A small network was shown many inputs. Here are its activations along a few directions, one row for each input.
Each table varies a few parts of the input and shows all the possible inputs, shuffled.
Descriptions start from the smaller parts, as in this example, which fits no table here: one of 6 places along a line, together with either a single point or one of 9 places around a ring or (one of 3 separate values, together with one of 8 places around a ring).
Shared parts are said once, and a part with two or three values counts as separate values.

Other details of the inputs vary at random and push rows far along two fixed directions, the same in every table; ignore that.

A family of inputs:
r1: [ -6   3  14 -17  -5  17  16  -8  22  -3   6  13  14   2]
r2: [ 12   9  10  32   5 -11  16 -20   4  21  18 -15  42  -5]
r3: [  0  21  16  20   1   5   9 -24  21   9  14 -26  74   6]
r4: [ 24   3 -25  46   8 -28 -28  -4 -78   2 -19  -3 -22 -10]
r5: [-35   3  25 -41   4  20  17  14  66   5  28 -31  63  13]
r6: [  2 -14  -5 -15 -11  -2  -6   1  17  -4  -6   9 -43   1]
r7: [ 11  -3  -8   8 -11 -11 -12 -10  -8   0  -8  -1 -21   0]
r8: [-24 -11   6 -54  -1  29  12  26  18 -20  -5  37 -38   3]
r9: [-15 -11   8 -48 -13  24   4   5  41 -26  -6  18 -37   7]
r10: [ 13  -6 -32  18   0 -20 -17  20 -66   9 -25  24 -45  -7]
r11: [-18 -12  21 -44   1  29  20   7  73  -9  16   8  -7   5]
r12: [ 12  25  -8  50   4 -25 -12 -19 -43  11  -2 -38  59  -1]
r13: [-24 -10   1 -52  -2  28  10  32  19 -14  -9  38 -36   5]
r14: [  4 -14  -3 -12  -6   0   6   4   6   5  -1  26 -42  -3]
r15: [-22 -19   3 -43   5  15  -1  32  26  -2   6   9 -28   5]
r16: [  2 -21  -7 -21  -5   3  -7  10  14  -5  -8  26 -64   0]
r17: [ 28 -14 -18  27  -2 -27 -19 -11 -42 -10 -15   3 -66 -12]
r18: [-14  25  27   5   9  15  23 -11  20  10  25 -25 102   4]
r19: [ 17   4 -34  38  -1 -32 -30   7 -67   9 -25  -7 -19  -3]
r20: [  6  12   6  21  -1  -3   2 -18  11  15   9 -17  44   3]
r21: [-29  -8  12 -59  -3  31   5  18  42 -29   2   9 -15   8]
r22: [ 11  23 -15  52   8 -23 -14  -4 -41  26  -5 -29  62   2]
r23: [  9  15  10  29   5  -3   5 -24   3   3  10 -22  46   0]
r24: [  8  13  14  20   2   0  16 -22   1   4  13  -9  43  -3]
r25: [ 26 -10 -21  25  -7 -22 -14  -5 -52   9 -15  26 -56  -9]
r26: [  2  -9  -1 -16  -7   5  -4  -5   8 -23  -8   9 -42  -1]
r27: [ 26  14  -2  60   2 -33  -5 -30 -21  21   9 -41  44  -7]
r28: [  3   0 -22   8  -3 -13 -21  12 -37  -7 -23   2 -31   0]
r29: [ 23  12   3  52  10 -20   0 -27 -17  12  10 -29  39  -7]
r30: [  7 -14   3 -10   1   4  11   0   2 -10   2  23 -46  -9]
r31: [-40  17  34 -42   7  41  27   5  79  -6  23 -19  89  16]
r32: [-11  -5 -11 -20   2  11  -9  23  -4 -10 -16  18 -31   3]
r33: [ -8 -17  -5 -17   4  -3   0  25 -15   9   4  14 -30  -3]
Each input here is: one of 3 separate values, together with either a single point or one of 4 places along a line or one of 6 places around a ring.
- Changing only the choice among 3 separate values turns r20 into r25. The same change can be made to r11. Which row results? => r2
- Which other rows agree with r7 in the choice among 3 separate values? List them by row number. => r5, r6, r9, r12, r17, r19, r21, r26, r27, r28
- Which other rows does r17 become when the choice among 3 separate values takes its other values? List them by row number. => r29, r30

A family of inputs:
r34: [ 44   8   6  71   5 -40  -2 -60 -24  17  17 -38  23 -12]
r35: [ -5  14  -9   4  -6   4 -13   1   7  -4  -7 -18  30   8]
r36: [-13 -23 -13 -51  -6   8  -3  30  21   4  -7  39 -65   8]
r37: [-42   7  43 -50  -9  56  48  15 106  12  32   2  84   8]
r38: [ 15  -4  -7  25  13 -18   0   5 -47  12  -1  11 -22 -12]
r39: [ 10 -12 -34  28 -12 -24 -37  24 -52   3 -33   3 -68 -17]
r40: [ -1 -28 -11 -20   5  -4  -5  29 -19   0   0  19 -67  -5]
r41: [-11  25  14   4  17  -1  -2 -17  15  -2  14 -44  84  19]
r42: [-14 -10  -9 -53 -15  20  -2  17  11 -30 -24  44 -61   9]
r43: [  1  25   9  38  -1   9  15 -11  -4  12   3 -11  70 -10]
r44: [-38 -16  15 -72   5  28   5  28  58 -19   9   1 -16  13]
r45: [ 20  24 -10  57  11 -30  -9 -24 -67   4  -5 -27  46  -4]
r46: [  1   9  13   5  11   9  14  -6 -10  -3   8   3  30  -2]
r47: [ 34 -18  -8  14 -17 -17  -9 -31   5  -4  -6  17 -68  -2]
- Changing only one part turns r36 into r40. The same change can be made to r37. Which row results? => r38
- What is each input in this table made of? => one of 2 separate values, together with either a single point or one of 6 places around a ring
